These are the activations of a small neural network, seen along a few directions. Each row is one input.
Each table varies a few parts of the input and shows all the possible inputs, shuffled.
A made-up example of a description, with smaller parts first: one of 8 places around a ring, together with either a single point or (one of 2 separate values, together with one of 4 places along a line) or one of 11 places along a line.
Shared parts are said once, and a part with two or three values counts as separate values.
In the rows, 128 means zero.

Rows:
row 1: [ 94 131 142 140 170  90 174 152 156 101  87 142 120 171  72  90 123]
row 2: [104 150  92 108 104 149 150 105 144 114 132  64 133  95 154 111 113]
row 3: [149 128 113  94 223 107 157 140 131  94 162 186 106 156 121  83  97]
row 4: [ 95 133 100 133 100 142 140  95 135 139 133  71 127 106 151 124 118]
row 5: [121 120 104 148  98 146 118  92 114 132 105 105 145  97 151 130 124]
row 6: [143 127 110 129 105 169 121  91 121  99 109 135 156  99 141 136 131]
row 7: [ 93 125 145 152  60 152  61 149 147 143  93 148 183 107 110 159 163]
row 8: [186 132 123  86 142 152 123 115 144  96 164 132 131  90 167 154 130]
row 9: [ 84 122 163 194 108  89 115 171  84 176  81 156 131 189  32 113 127]
row 10: [142 144 114  97 121 141 137 112 131 144 167  71 106 104 184 138 124]
row 11: [151 137 102  95 130 161 135 111 156  66 131 125 157  82 138 129 119]
row 12: [131 125 156 134 186  88 164 161 148 128 115 146  93 177 102 111 137]
row 13: [177 118 134 118 120 159 110  95 105 127 150 141 130 110 174 163 144]
row 14: [131 117 166 140  78 145  51 154 132 169 131 151 154 117 145 185 178]
row 15: [135 125 123 120 114 132 129 101 118 169 169  80 105 114 182 149 132]
row 16: [163 150 110  79 134 140 133 115 151 103 166 104 113  82 181 142 127]
row 17: [ 82 114 155 174 120  88 141 164 116 141  87 151 126 197  50 103 119]
row 18: [116 113 178 187 124  88 107 178  73 203 111 160 106 194  60 135 142]
row 19: [116 133  99  98 209 110 166 133 141  69 132 183 132 148  90  61  85]
row 20: [162 115 125 135 115 136 104  99 100 161 140 113 120 105 180 155 139]
row 21: [118 103 172 166 135  85 132 171 106 168 118 157 101 202  81 126 132]
row 22: [122 155  89  89 120 147 148 110 162  72 133  96 141  75 150 118 114]
- Describe the family of inputs behind these rows. => one of 2 separate values, together with either a single point or one of 4 places along a line or one of 6 places around a ring
- Which other rows agree with row 16 in the choice among 2 separate values? List them by row number. => row 3, row 8, row 10, row 12, row 13, row 14, row 15, row 18, row 20, row 21
- Change only the place on the ring of 6 in row 5. List by row number the other rows that result. => row 2, row 4, row 6, row 11, row 22

Rows:
row 23: [109 111 163 158 192  62 161 176 101 140 109 185  93 235  59  77 109]
row 24: [ 71 119 133 158 180  77 162 177 127 123  97 181 128 198  23  63 101]
row 25: [111 121 170 142 195  69 144 202 125 136 114 201 105 211  40  92 120]
row 26: [131 115 160 165  41 161  62 129 110 169 116 122 166 112 134 192 168]
row 27: [ 98 121 142 170  40 151  60 128 119 183  99 107 167 107 135 167 165]
row 28: [ 91 126 146 166 173  65 174 169 105 125  86 163 107 201  27  71 101]
row 29: [142 102 149 180  60 151  64 109  75 205 114 125 136 118 151 184 165]
row 30: [113 127 154 171  27 140  66 131 102 193 108  83 144 121 137 176 154]
row 31: [141 149  55  61 150 175 155  71 168  53 167  97 148  40 190 107  97]
row 32: [161 159  62  63 146 167 169  76 154  64 170  70 129  54 197 108  95]
row 33: [ 88 121 163 158 185  65 174 179 123 151 115 157  90 223  40  83 112]
row 34: [173 158  89  43 159 161 137  96 174  64 172 115 122  64 216 134 121]
row 35: [162 154  81  44 140 179 153  78 182  38 163 109 141  65 212 129 113]
row 36: [145 120 165 167  62 149  49 137 101 190 108 137 146 104 141 196 185]
row 37: [181 134  74  63 170 162 156  65 137  76 189 101 122  65 211 121  94]
row 38: [159 148  83  64 155 150 173  79 170  78 169  66 110  64 215 127 113]
row 39: [123 113 162 182  50 141  81 115 101 209 106  95 134 107 146 192 181]
row 40: [105 109 155 148 178  81 164 188 129 107 103 188 118 214  29  86 107]
- Describe the family of inputs behind these rows. => one of 3 separate values, together with one of 6 places around a ring
- Changing only the choice among 3 separate values turns row 31 into row 27. The same change can be made to row 32. Which row results? => row 30
- Change only the choice among 3 separate values in row 36. List by row number the other rows that result. => row 25, row 34

Rows:
row 41: [160  99 149 130 125 127  90 116 121 147 149 157 131 118 174 169 149]
row 42: [101 108 151 175 111 100 125 129 100 201 128 113 112 155 113 138 138]
row 43: [127 131 128 144 158  80 146 157 113 136 115 138  97 159  95  94 121]
row 44: [ 92 139 149 158 127 115 130 161 138 173 118 112 118 165  96 116 144]
row 45: [142 129 134 104 186 127 163 129 119  83 148 169 126 154 106 106  99]
row 46: [148 110 151 155  72 137 102 115 106 153 117 118 152 106 139 179 150]
row 47: [128 140 157 129  89 154 109 138 138 118 107 121 153 108 119 164 160]
row 48: [131 128 118 145 111 151 136 117 150  83  89 141 154 114  94 116 131]
row 49: [110 119 143 157  70 140  95 115  95 169 116 120 137 140 133 144 132]
row 50: [ 87 136 126 164 138 105 129 148 117 162 107 127 131 146  82  99 126]
row 51: [147 151  62  79 136 166 173  67 167  69 153  68 126  72 187 100 101]
row 52: [136 120 125 110 145 125  96 132 139 105 134 177 151  99 142 142 137]
row 53: [125 133 128 142  90 132 105 130 127 105 105 140 168  88 106 147 137]
row 54: [165 107 149 123 144 114 120 126  92 155 175 155 104 143 140 162 119]
row 55: [ 91 131 135 134  73 132 106 155 140 140 117 119 147 135 113 140 133]
row 56: [119 135 158 132 149  92 153 166 129 145 119 126  85 174 111 129 123]
row 57: [ 93 119 101 139 107 140 133 126 141 104  87 130 146 145  87  92 115]
row 58: [137 155  98  66 117 163 145  92 155 107 169  59 118  60 210 149 128]
row 59: [154 131 128 106 170 125 124 144 108 118 154 168 121 133 109 117 110]
row 60: [ 88 143 114 144  90 133  98 132 114 123 101 137 160 127 102 118 118]
row 61: [149 129 146 108 144 146  95 145 159 119 139 159 137 125 156 150 159]
row 62: [136 159  78  76 125 159 138  72 141  96 157  75 132  46 198 131 103]
row 63: [161 135 148 104 160 130 123 154 130 126 166 150 108 152 121 135 130]
row 64: [146 109 153 162 137  86 143 140  95 180 132 123  77 174 127 122 134]
row 65: [ 85 121 119 154 156 110 165 136 138 137  93 123 127 168  72  80 120]
row 66: [127 123 125 135 176  83 183 144 131 113 100 132 104 184  89  73 111]
row 67: [160 128  95 101 112 168 124  75 125 136 171  49 116  66 231 159 120]
row 68: [140 115 116 107 166 143 136 123 157  83 118 179 145 125 134 112 136]
- Changing only one part turns row 53 into row 46. The same change can be made to row 59. Which row results? => row 54
- Describe the family of inputs behind these rows. => one of 4 places along a line, together with either a single point or one of 6 places around a ring
- Change only the place on the ring of 6 in row 63. List by row number the other rows that result. => row 44, row 47, row 55, row 56, row 61
- Which other rows agree with row 57 in the place on the line of 4? List them by row number. => row 45, row 48, row 51, row 65, row 66, row 68
